Small tables with named rows and columns. After each table, cells are looked up by row and column.

fid =
	kivuraz	fili	zuz
tobu	5922	3936	2348
vison	4516	6097	4079
bisa	3667	2876	1565
vam	4664	4048	2189
gurogob	6689	8686	5428
nid	5565	3715	3778
pabiz	4458	5076	5801
ketom	4830	2127	2796
tukugus	6537	8902	6090
ruv	5903	2684	4751

What is the zuz of ketom in fid? 2796
What is the kivuraz of ketom in fid? 4830
What is the fili of ketom in fid? 2127
What is the fili of tobu in fid? 3936
What is the kivuraz of pabiz in fid? 4458
What is the kivuraz of tukugus in fid? 6537
What is the zuz of nid in fid? 3778
What is the kivuraz of nid in fid? 5565

bufo =
,gan,duga,muk
muzato,367,277,-228
bomubaz,666,654,-661
disigiz,-830,-786,418

duga of muzato: 277
muk of bomubaz: -661
duga of bomubaz: 654
gan of disigiz: -830
gan of bomubaz: 666
duga of disigiz: -786
muk of muzato: -228
gan of muzato: 367
muk of disigiz: 418

zunozu:
fields: bas, mur, kuvano, tuzufad, dopo, gel, danerom, zivarut, peluk, bezorov
vam: [75.914, 47.989, 46.962, 87.512, 42.191, 62.871, 48.052, 35.309, 56.684, 82.329]
sodi: [73.491, 53.629, 56.372, 92.160, 41.048, 70.154, 56.791, 38.957, 70.295, 77.914]
delal: [34.958, 62.958, 49.420, 19.300, 74.922, 39.604, 54.132, 67.401, 36.026, 28.765]
dafadig: [38.854, 61.427, 46.352, 22.862, 71.375, 38.433, 50.847, 66.725, 33.061, 38.307]
bitipug: [35.181, 63.708, 50.643, 18.304, 75.186, 39.474, 55.322, 68.599, 37.573, 27.149]
mezavo: [35.034, 63.926, 50.010, 18.685, 75.130, 39.667, 55.120, 68.373, 37.151, 28.036]
gedogo: [37.736, 64.659, 45.338, 22.188, 73.051, 39.866, 52.363, 66.593, 33.910, 35.106]
mam: [76.161, 50.180, 48.329, 90.169, 41.931, 65.968, 51.311, 35.313, 61.207, 81.470]

What is the bas of delal in zunozu?
34.958
What is the danerom of dafadig in zunozu?
50.847
What is the kuvano of bitipug in zunozu?
50.643
What is the bezorov of gedogo in zunozu?
35.106
What is the zivarut of delal in zunozu?
67.401
What is the zivarut of dafadig in zunozu?
66.725

Table rodel
	tubur	laneke	dogapak	ged	nuvumu	sekip	poz
kirutev	100	112	103	129	154	131	115
mus	125	114	99	162	96	108	100
givezad	116	155	95	108	69	103	100
fofofif	52	197	96	74	111	104	112
fugodat	106	106	127	79	127	112	104
riligu	113	112	101	140	175	140	80
pipo	75	114	104	91	190	165	86
fisa	98	111	123	77	120	111	97
fif	33	128	162	105	104	108	116
vusup	100	107	88	78	131	118	110
boler	141	104	83	77	66	107	103
kerut	16	138	203	101	203	167	209

poz of pipo is 86
nuvumu of fofofif is 111
tubur of vusup is 100
dogapak of riligu is 101
laneke of riligu is 112
sekip of fofofif is 104
nuvumu of pipo is 190
ged of boler is 77
nuvumu of kirutev is 154
poz of givezad is 100
dogapak of fif is 162
nuvumu of fisa is 120

Table somiduf
fields: pumipo, pilo, fupoze, lub, zage, koza, mulod, zabob, fazef
lod: [0.147, 0.344, 0.188, 0.181, 0.283, 0.395, 0.493, -0.279, 0.388]
sogonub: [0.310, 0.303, 0.322, 0.247, 0.254, 0.274, 0.376, 0.212, 0.441]
lis: [0.210, 0.700, 0.144, 0.112, -0.085, 0.241, 0.492, -0.175, 0.097]
bim: [0.390, 0.309, 0.182, -0.028, 0.159, 0.098, 0.345, 0.265, 0.183]
momu: [0.363, 0.079, 0.304, 0.318, 0.138, 0.164, 0.354, 0.350, 0.392]
masaki: [-0.500, 0.209, -0.541, 0.098, 0.196, 0.032, 0.187, 0.345, 0.959]
gafi: [0.250, 0.286, 0.280, 0.070, 0.145, 0.318, 0.161, 0.400, 0.539]

What is the zabob of masaki in somiduf?
0.345
What is the pilo of masaki in somiduf?
0.209
What is the mulod of masaki in somiduf?
0.187
What is the zabob of lis in somiduf?
-0.175
What is the pilo of lis in somiduf?
0.700
What is the zabob of momu in somiduf?
0.350
What is the koza of lod in somiduf?
0.395
What is the pumipo of masaki in somiduf?
-0.500
What is the fazef of gafi in somiduf?
0.539
What is the zabob of lod in somiduf?
-0.279
What is the pumipo of momu in somiduf?
0.363
What is the mulod of lis in somiduf?
0.492
What is the fazef of lis in somiduf?
0.097
What is the zabob of bim in somiduf?
0.265
Row with the largest pilo: lis

sug:
|  | fid | pof | parukir | fiboto |
|---|---|---|---|---|
| gabig | 0.09 | 0.12 | 0.01 | 0.47 |
| tud | 0.09 | 0.12 | 0.03 | 0.46 |
| robivov | 0.12 | 0.13 | -0.11 | 0.51 |
| luneke | -0.29 | -0.23 | -0.27 | -0.49 |
| noreb | -0.28 | -0.24 | -0.22 | -0.55 |

fid of robivov is 0.12
fiboto of gabig is 0.47
parukir of tud is 0.03
fiboto of luneke is -0.49
fid of gabig is 0.09
parukir of luneke is -0.27
parukir of robivov is -0.11
fiboto of tud is 0.46
fid of noreb is -0.28
pof of tud is 0.12
fiboto of noreb is -0.55
parukir of noreb is -0.22

Table pel
,piz,turo,dag,miko,rek
somani,21.290,44.476,60.663,49.214,49.143
nototu,20.230,46.469,68.627,52.158,47.102
tesi,17.258,41.286,50.805,46.092,54.141
vis,77.124,45.673,33.982,39.235,27.375
das,11.779,39.012,45.607,44.441,58.795
ner,75.382,49.322,48.762,44.126,23.873
lazet,30.919,33.671,15.031,33.960,57.854
mupe,39.382,49.756,69.763,51.986,36.604
vobavu,13.363,42.739,58.198,48.718,53.942
lin,19.567,34.431,24.355,37.136,61.068
labisa,28.910,47.313,67.507,51.522,42.889
kud,81.540,44.344,27.259,36.894,27.206
tetezuv,67.910,51.766,61.907,48.854,23.655
vob,56.222,52.655,71.867,52.373,27.155

What is the piz of vis in pel?
77.124
What is the miko of lazet in pel?
33.960
What is the turo of nototu in pel?
46.469
What is the piz of lazet in pel?
30.919
What is the miko of nototu in pel?
52.158
What is the turo of mupe in pel?
49.756
What is the miko of vis in pel?
39.235
What is the rek of das in pel?
58.795
What is the rek of mupe in pel?
36.604
What is the piz of mupe in pel?
39.382
What is the rek of nototu in pel?
47.102
What is the rek of lin in pel?
61.068
What is the turo of lin in pel?
34.431
What is the rek of vis in pel?
27.375
What is the rek of vobavu in pel?
53.942
What is the piz of ner in pel?
75.382
What is the miko of labisa in pel?
51.522
What is the turo of das in pel?
39.012
What is the dag of mupe in pel?
69.763
What is the dag of vobavu in pel?
58.198

lunotuf =
,leza,dad,pegomo,tizini
maf,191,188,226,181
giba,171,45,103,158
ledin,112,90,64,132
zapo,15,170,149,29
parakek,49,177,159,78

leza of parakek = 49
pegomo of zapo = 149
leza of maf = 191
pegomo of ledin = 64
tizini of parakek = 78
dad of ledin = 90
leza of giba = 171
tizini of zapo = 29
pegomo of parakek = 159
dad of zapo = 170
leza of ledin = 112
tizini of maf = 181
pegomo of maf = 226
leza of zapo = 15
tizini of ledin = 132
pegomo of giba = 103
dad of parakek = 177
dad of giba = 45
dad of maf = 188
tizini of giba = 158

gibalat
fields: genazo, tup, kanu, lome, piziva, lamime
vufov: [4.163, 7.096, 2.895, 2.778, 5.713, 4.320]
takibi: [3.882, 7.431, 2.498, 2.484, 6.155, 4.211]
ved: [4.177, 5.322, 4.032, 3.978, 5.011, 4.116]
fur: [3.971, 7.578, 2.249, 2.236, 6.312, 4.217]
rulu: [6.122, 1.893, 6.193, 6.438, 2.207, 4.305]
nas: [5.283, 3.195, 4.808, 5.435, 3.123, 3.855]
tek: [5.607, 2.844, 5.535, 5.622, 3.069, 4.055]
fek: [6.027, 1.807, 6.308, 6.646, 1.833, 4.295]
gigik: [3.932, 7.536, 2.391, 2.358, 6.180, 4.209]
gamopi: [3.881, 7.616, 2.200, 2.241, 6.395, 4.225]

rulu, kanu: 6.193
ved, kanu: 4.032
ved, lamime: 4.116
takibi, kanu: 2.498
takibi, lamime: 4.211
gamopi, tup: 7.616
vufov, lamime: 4.320
vufov, genazo: 4.163
Row with the largest genazo: rulu

rosar
|  | tud | tisop | lotarud | seduvem | toki | gogege | tolomi | nel | sezerid |
|---|---|---|---|---|---|---|---|---|---|
| dap | -0.01 | 0.53 | 0.31 | 0.28 | 0.24 | 0.49 | 0.41 | 0.18 | 0.16 |
| mav | 0.82 | -0.68 | -0.05 | 0.13 | 0.31 | -0.68 | -0.70 | 0.26 | -0.23 |
| noz | -0.14 | 0.53 | 0.30 | 0.23 | 0.40 | 0.42 | 0.01 | 0.53 | 0.06 |

dap, tolomi => 0.41
mav, sezerid => -0.23
noz, gogege => 0.42
dap, toki => 0.24
noz, toki => 0.40
dap, seduvem => 0.28
dap, lotarud => 0.31
dap, sezerid => 0.16
Row with the largest lotarud: dap

